A small network was shown many inputs. Here are its activations along a few directions, one row for each input.
In each table, some parts of the input vary, and every possible input appears once, in random order.
Descriptions start from the smaller parts, as in this example, which fits no table here: one of 5 places around a ring, together with either a single point or one of 11 places around a ring or (one of 3 separate values, together with one of 6 places along a line).
Shared parts are said once, and a part with two or three values counts as separate values.

Other details of the inputs shift rows strongly along two fixed directions, in all tables alike. That doesn't count.

Rows:
R1: [-24 -43  -5  15 -20 -28 -40 -13   5  49   3 -18 -22 -33   9 -19]
R2: [ -9  -6  -8   0 -11   7   1  -5   9  10   6  -9  -7   1   0 -14]
R3: [-13  -9  -9   9 -12 -11  -9  -3  11   8   1  -2 -11  11  -4  10]
R4: [ 13   5   9   6   7   1   2   3   4 -19   6   4  19   6  -6  10]
R5: [ 23  16  14 -11  28 -19 -12   9 -25  12 -19  23   6 -14  21  -2]
R6: [-18  -6 -11   5 -23   9   0  -9   8  -7   9 -10  -9   6 -13   2]
R7: [-15  -6 -24  12  -5  17  15   7  20   4  11 -10  -6  21 -18  -5]
R8: [  3  15   1   5  -4   9  12   1   6 -24   4   7  13  25 -12  15]
R9: [  3  20   4   0  -2  11  17   2   1 -26   5   7  14  15 -10  11]
R10: [-21 -48 -11  20 -15 -19 -31 -10   8  42   2 -19 -26 -27   3 -13]
R11: [ 26  17  17 -12  25 -36 -13   6 -26  15 -17  27  10 -14  28   0]
R12: [-13  -6 -16   1  -6  20   8   4  11   4   6 -12  -2  22 -16  -4]
R13: [10 14 -7  1 14 -1 10  8  4 -9 -5 16 11 19 -6 12]
R14: [-11  -7 -11  -3 -14  27  15   0  13  -7   6 -21  -4  10 -13  -6]
R15: [-13 -14  -9   8  -5  -8 -13  -6   9  11  -3   0 -17   3  -4  12]
R16: [-13  -4 -12  -3 -18  22  16  -3  12  -4   9 -20  -3  10 -14 -10]
R17: [  5  16  -4  -1   2  20  24   8   9 -16  11   0  13  19  -9  -2]
R18: [ 26  11  33  -4  26 -37 -24   6 -29  22 -13  18  19 -36  29 -10]
R19: [  6  17  -5   1   9  19  25   9   7 -15   6   2  13  15  -6  -2]
R20: [-26 -45 -13  24 -18 -22 -28  -9  17  41   5 -20 -23 -24  -1 -14]
R21: [  5  20  -5  -3   6  26  33  10   8 -24   4  -5  15  16 -13  -1]
R22: [  9  10  10 -17   1  16  17   3  -7 -22   1  -7   8   1   0  -1]
R23: [-11  -3 -16   7 -10   3   2   5  15   9   5  -1  -3  16 -10   0]
R24: [ 29  10  32  -8  27 -24 -25   5 -30  13 -15  16  20 -31  22  -4]
R25: [ 32   4  30  -4  31 -27 -22   0 -26   3 -14  19  13 -33  27   1]
R26: [  4  18  -2  -3   4   2  -1   3   2 -14  -1  11  11  18  -5  16]
R27: [ -9 -21  -7  18  -7   3  -3  -4  21  -4  10 -10  -1   3 -14   6]
R28: [-11 -12  -4  -2 -12   2  12  -2   8  -3   7 -17 -14  -7  -1 -10]
R29: [ 22  21  23 -19  28 -23 -13   6 -32  23 -14  20  12 -19  29 -17]
R30: [ -8  -9 -12   1  -7   5  -8   2   6  13  -1  -4  -9   8  -7   1]
R31: [ 29   9  33  -9  24 -33 -28  -2 -30   8 -12  17  15 -35  30  -5]
R32: [  1  12   3  -8  -3  24  15   1   1 -31   4  -4   8   9  -9  10]
R33: [-15 -12  -7  -6 -23  13  12  -7  10  -6  11 -22 -11   0 -12  -9]
R34: [  5  11   6   4   5   3   9  -3   3 -15  -5  11  10  15  -6  14]
R35: [  4  17  -3  -1   2  15   4   4   7 -22   1   7  10  25 -18  25]
R36: [ -2 -19   0   9  -7   3 -14  -6   9  -3   6  -9  -1  -6  -7   6]
R37: [-32 -47 -17   5 -29  -5  -8 -14  12  24   7 -32 -43 -23   4 -18]
R38: [-10  -8 -18   7  -7  21  12   1  14  -2   8 -11  -7  12  -8  -6]
R39: [-27 -34 -16  10 -17 -21 -19  -7   7  50   5 -15 -34 -16  10 -26]
R40: [-11 -10  -7   7 -15   5  -9 -10   6  -3   1  -5 -11   6  -8  10]
R41: [-28 -43 -22  12 -14 -14 -20  -6   6  45   3 -19 -38 -13   7 -22]
R42: [  0  12  -4   3  -2  26  21   1   8 -30   5   3   9  21 -21  16]
R43: [ 22  12  33 -21  14 -28  -2   0 -31   6 -10   7   1 -36  35 -18]
R44: [  7  14   0  -7   5  23  15   6   1 -15   3  -1  13  14  -5   0]
R45: [ 28   9  17 -11  30 -35 -18   4 -33  19 -22  27   0 -22  29   1]
R46: [-20 -13  -6   4 -21   5   6  -7  11  -6  11 -14 -15  -1  -4  -3]
R47: [ 14  15  25  -7  17 -22  -6  -2 -24   2 -15  20   7 -22  23  -1]
R48: [  2  12  -2  -3   1  30  25   3   6 -37   6   0   9  16 -15  13]
R49: [  4  18  -2   3   9   7  11   5  11 -19  -3  12  14  26 -13  23]
R50: [ 12  16  -8  -4   8  15  11   9   3 -20   0  11  15  28 -15  20]
R51: [  7  18   2  -1  -2   5   1  -3  -2 -19   0   8  11  13  -5  13]
R52: [ 20  14  33 -14  21 -27  -7  -2 -32   2 -17  19   2 -36  34  -9]
R53: [ 9 18 -4  0 15  5 10 12  4 -6 -5 12 13 17 -6  6]
R54: [-18 -10  -9   0 -22   9   2 -10   7  -7   9 -14 -13  -2  -8  -3]
R55: [  9  20  -9  -5   5  12  11   9   5 -18   3  12  18  30 -15  17]
R56: [-14 -19  -9  11 -13   1  -6 -12   7   4  -1  -4 -17   4  -7   7]
R57: [ 11  14   2  -8  11  18  21   9  -6 -16  -3  -2  10   2   0  -4]
R58: [ 17  16  18 -14  12  -9   9   4 -18   3  -6   4   8 -18  19 -16]
R59: [  9  23  -3  -6   7  14   8  11   2 -11  -1  11  18  23 -13   7]
R60: [-31 -42  -6   8 -30 -23 -35 -21  -4  39  -2 -17 -43 -35  14 -14]
Each input here is: one of 5 places around a ring, together with either one of 2 separate values or one of 10 places around a ring.
The inputs of R30 and R5 match in every part but the place on the ring of 5. If R35 is changed in the same way as R30 into R5, which row does it become?
Answer: R15
Which other rows agree with R4 in the place on the ring of 5? List them by row number.
Answer: R3, R8, R9, R11, R17, R18, R23, R39, R43, R46, R58
Start at R9 and move only the place on the ring of 5, one step at a time. The first step leads to R47. Which rows follow, in order?
Answer: R42, R60, R6
Change only the choice among 2 separate values in R10. List by row number the other rows that result.
Answer: R25
Change only the choice among 2 separate values in R27. List by row number the other rows that result.
Answer: R20

Rows:
R61: [  1 -15   5  16   6 -43 -39  -3  -3  37  -9  15  -3 -13  12   5]
R62: [ -1   9 -11  14  -1  -5  -8   5  15  -1   4  14  15  28 -20  21]
R63: [ -8   7 -21  -4  -9  29  19   6  17 -16  11  -6   3  36 -23   9]
R64: [ 21  27  18  -9  19   2  -1   5 -19 -15  -8  17  23  -3   5   7]
R65: [-14 -18 -14   7 -13   3 -14  -4   9  15   2  -8 -11   1  -8   1]
R66: [ -9 -12  -2  -3  -1 -21  -6  -4  -5  27  -8  -2 -24 -18  21 -16]
R67: [-11 -11  -3  -7 -10 -20 -15  -7  -6  34  -3  -5 -21 -15  22 -22]
R68: [ -6 -27   8   6  -7 -24 -21 -13  -5  14   0  -6 -18 -32  17  -7]
R69: [-12 -14  -3  12 -13   3  -2 -10   9  -4   6  -7  -9  -5  -4   1]
R70: [ 21  27  17 -19   7  12  17   4 -12 -33   2   6  22   8   1   6]
R71: [ 23  32  25 -19  19  -6  -5   1 -30 -14 -14  22  17  -7  18   5]
R72: [ -8 -23 -11   8  -1  -6 -13   1   8  26   0 -10 -11  -4  -1  -8]
R73: [-16 -12 -17   6 -13   2  -2   1  13  21   8 -13  -9   5  -4 -14]
R74: [ -7 -25  -6   8  -1 -16 -21  -7  -3  24  -6   1 -22 -17  10  -2]
R75: [  1  -1  13  -9  -7  -9 -11  -8 -10  -5   0  -1  -3 -13  11  -1]
R76: [-16 -12 -15  17 -13  25   4  -3  22 -11  12 -13   2  19 -27  11]
R77: [-17 -21  -4   5 -21   1   1 -11  12  -9   5 -15 -18  -6  -5   6]
R78: [ -8  -6   8 -13  -7 -25 -13  -8 -19  36  -7  -3 -21 -29  30 -30]
R79: [ 4 -5 -8  2 11 -1  1  6  1  6 -2  3 -4  2  2 -2]
R80: [  2   8   1   2   0 -26 -21  -3  -4  13  -6  19   2   9   5  12]
R81: [-10  13 -17   1 -11  35  31  10  19 -16  15 -12  12  28 -26  -5]
R82: [ -7   7  -5   6 -13  25  10  -2  13 -23  11  -7  12  16 -22   9]
R83: [  2  -1  -2  -7   9  -9   0   3  -7   9 -10   4 -12  -5  10  -1]
R84: [ 22  24  18 -15  14   8  24   6 -10 -37  -4   7  18   1   2  10]
R85: [-28  -9 -24   5 -24  24  29  -2  24  -6  12 -20 -18  19 -20  -6]
R86: [ 17  33  22 -14   7   7   8  -1 -16 -28  -4  13  20   3   4   7]
R87: [-20 -15 -31  12 -18  25   4   2  27   0  13 -15  -4  29 -31   8]
R88: [ -4 -18   1  -3   4 -29 -23  -7 -15  31 -17   4 -26 -25  23  -6]
R89: [ 19  27  10  -8  21   7  25  12 -11 -13  -3  13  19   3   7  -8]
R90: [-26 -14 -22   4 -25  28  29  -3  25 -15  15 -25 -18  16 -23  -3]
R91: [ -2  -2  -1  -2   2  -2  -2  -3  -4   0  -9   4 -11  -1   2   9]
R92: [-19 -20 -23  17 -15  24   1  -1  27  -2  10 -15  -5  23 -30  11]
R93: [  2   1  -1  -9   2  -9 -13  -2 -11  13  -8   6  -6  -2   9  -1]
R94: [-24 -12 -26   6 -26  28   6  -6  24  -8  12 -14 -12  30 -27  11]
R95: [ 34  29  20 -18  34 -14  -5  15 -28   4 -15  23  24 -10  20  -3]
R96: [ -3 -17   7  -1   1 -20  -7  -4 -12  24  -2  -7 -18 -34  24 -24]
R97: [ 27  17  24  -9  19   2   8   7 -11 -20  -1   5  27  -7   4   2]
R98: [ 22  28   4  11  23  -6   5  12   2 -21  -2  32  30  28 -10  29]
R99: [-22 -18 -23  19 -18  25   9  -6  25 -13  14 -13 -11  20 -25  11]
R100: [ 19  33  17 -23  11  11  21   8 -18 -22  -1   7  19   2   8  -6]
R101: [-10 -21   8  10 -10 -14 -22 -12   0  18   0  -9 -11 -24   7  -8]
R102: [ 14  34  12  -6   7  26  29   4   0 -49  -1   9  22  20 -14  21]
R103: [ 25  31   9  -5  27  13  19  17  -2 -14  -1  12  32  17  -3   1]
R104: [ 23  30  19 -17  18   5  14  12 -19 -13  -3   8  25  -8   8 -10]
R105: [  0 -21   0   4   9 -28 -25  -4 -12  33 -11   6 -19 -24  21  -9]
R106: [  4  -2  12  -3  -3  -7 -10  -4  -7  -4   2  -2   6 -15   4  -1]
R107: [-14 -12  -4   4 -10   0  -4 -10   2   0  -4  -5 -19  -6   0   5]
R108: [  5  -4   9  -6  -2  -5  -5  -2  -6   0   3  -7   4 -16   6  -7]
R109: [ -5 -13   6   0   1 -18 -11  -1  -8  35  -5  -8 -11 -27  18 -27]
R110: [-19 -15 -17  18 -14 -16 -11  -6  19  10   0   5 -16  16 -11  19]
R111: [-21 -15 -31  17 -15  25  22   3  32  -3  18 -16 -10  29 -24  -2]
R112: [  1 -21   3   4   8 -25 -30  -2 -10  37 -12   2 -11 -22  16  -9]
R113: [ 24  15  16  -7  18   4  16   5  -9 -27   1   8  20  -3   4   4]
R114: [ 4 -6 10  4  0  1 -5 -3  3 -9  4 -5  9 -8 -4  4]
R115: [ 26  25  22 -12  24   5  15  12 -16 -13  -3   7  27  -8   8  -8]
What do these inputs look like to the network?
Answer: one of 5 places around a ring, together with either a single point or one of 10 places around a ring
The inputs of R79 and R83 match in every part but the place on the ring of 5. If R96 is changed in the same way as R79 into R83, which row does it become?
Answer: R90
The inputs of R103 and R73 match in every part but the place on the ring of 5. If R72 is changed in the same way as R103 into R73, which row does it become?
Answer: R95
Change only the place on the ring of 10 in R93. List by row number the other rows that result.
Answer: R63, R67, R70, R71, R75, R78, R86, R94, R100
Start at R85 and move only the place on the ring of 5, one step at a time. The first step leads to R89. Which rows follow, in order?
Answer: R109, R81, R78

Rows:
R116: [  4 -18   5 -10   7 -24  -9   8 -10  51  -1 -15 -10 -35  29 -46]
R117: [  6  21   7   2   6 -42 -32  -3 -12  17 -18  37   3  15  12  24]
R118: [ 16   1  22 -10   7 -12  -9  -6 -23  -8  -2   6   3 -26  20  -6]
R119: [ 24  25 -13  10  31  24   4  18   7 -23   0  27  36  46 -25  33]
R120: [-43 -43 -45  41 -33 -11 -11 -13  49  18   9  -6 -36  35 -31  28]
R121: [ 22  -2   3  11  32 -19 -33  15  -7  28 -10  18  24  -6   0   7]
R122: [-48 -43 -52   9 -39  27  31  -2  43  14  19 -44 -49  22 -24 -19]
R123: [-44 -38 -51  10 -40  32  24  -2  41  17  29 -42 -36  26 -22 -25]
R124: [  7 -28  30   3  -1 -33 -36 -14 -13  18  -1 -13   0 -52  22 -15]
R125: [ 11  47  -7 -33   7  32  46  18  -4 -28   3   4  18  39  -7  -3]
R126: [  9  14  21 -24  -5 -12  -8  -8 -26 -10  -9   7  -3 -17  17   2]
R127: [  5  17  23 -19   2 -15 -12  -7 -27   4 -15  10  -5 -23  23  -5]
R128: [ 18   6  16 -10  17  -7   1  11 -14  17  -3  -2  17 -22  16 -27]
R129: [ 21  31  -3  19  21   4   6  21  18 -23   7  26  49  41 -31  33]
R130: [ 14  12   3  14  16 -35 -24   2  -5  11  -7  35  11   9   9  19]
R131: [ 10  12  16  -2  13  -5  -1  -1 -21   7  -7   9   5 -23  22 -17]
R132: [ 17  36 -11  -3  20  21   0  15   2 -21  -9  29  29  56 -26  40]
R133: [ 17  34  -1 -12  14  35  40  14  -1 -36   8   6  28  27 -11  -2]
R134: [-14  -5  10 -10 -12 -27 -25 -15 -25  39 -16  -1 -29 -38  32 -24]
R135: [  9   9  22  -8  15  -8   5  -2 -19  -9 -13   9  -4 -23  17   0]
R136: [ -5 -26  16   0 -10 -20 -15 -16  -8  -5  -6 -10 -22 -36  18   4]
R137: [ -7 -14  12   0   4 -29 -14 -10 -21  32 -18  -1 -30 -46  34 -22]
R138: [ 15  31   9  -3  12  35  30   7   0 -46   8   8  29  21 -15  11]
R139: [ 15  12  18   2  16   1   2   8 -10   7  -2  -1  23 -19   7 -18]
R140: [ 24  21  16  -3  12  30  25  12   5 -44  14  -4  44  14 -24  10]
R141: [-47 -37 -27  10 -61  23  -4 -25  36 -17  21 -38 -34  14 -31  12]
R142: [ 18  23  10 -10  10  28  36   7  -2 -57   2   5  19  17 -15  23]
R143: [  3 -26  25  -2  -7 -33 -35 -21 -20  12  -4  -4 -17 -50  33 -10]
R144: [-46 -39 -42  14 -37  29  26  -7  39   3  17 -38 -40  18 -27  -9]
R145: [-53 -30 -43   2 -53  24  11 -13  31  15  17 -36 -40  21 -23 -14]
R146: [  3 -31  -5  11  20 -44 -45  -5 -11  52 -26  18 -27 -23  23   8]
R147: [ 19  27  15   2  16  33  26  14   6 -37  11  -1  44  16 -23   6]
The inputs of R137 and R139 match in every part but one. If R144 is changed in the same way as R137 into R139, which row does it become?
Answer: R128
What do these inputs look like to the network?
Answer: one of 4 places along a line, together with either one of 2 separate values or one of 6 places along a line
Change only the choice among 2 separate values in R117. List by row number the other rows that result.
Answer: R132
Change only the place on the line of 4 in R119. List by row number the other rows that result.
Answer: R121, R132, R146
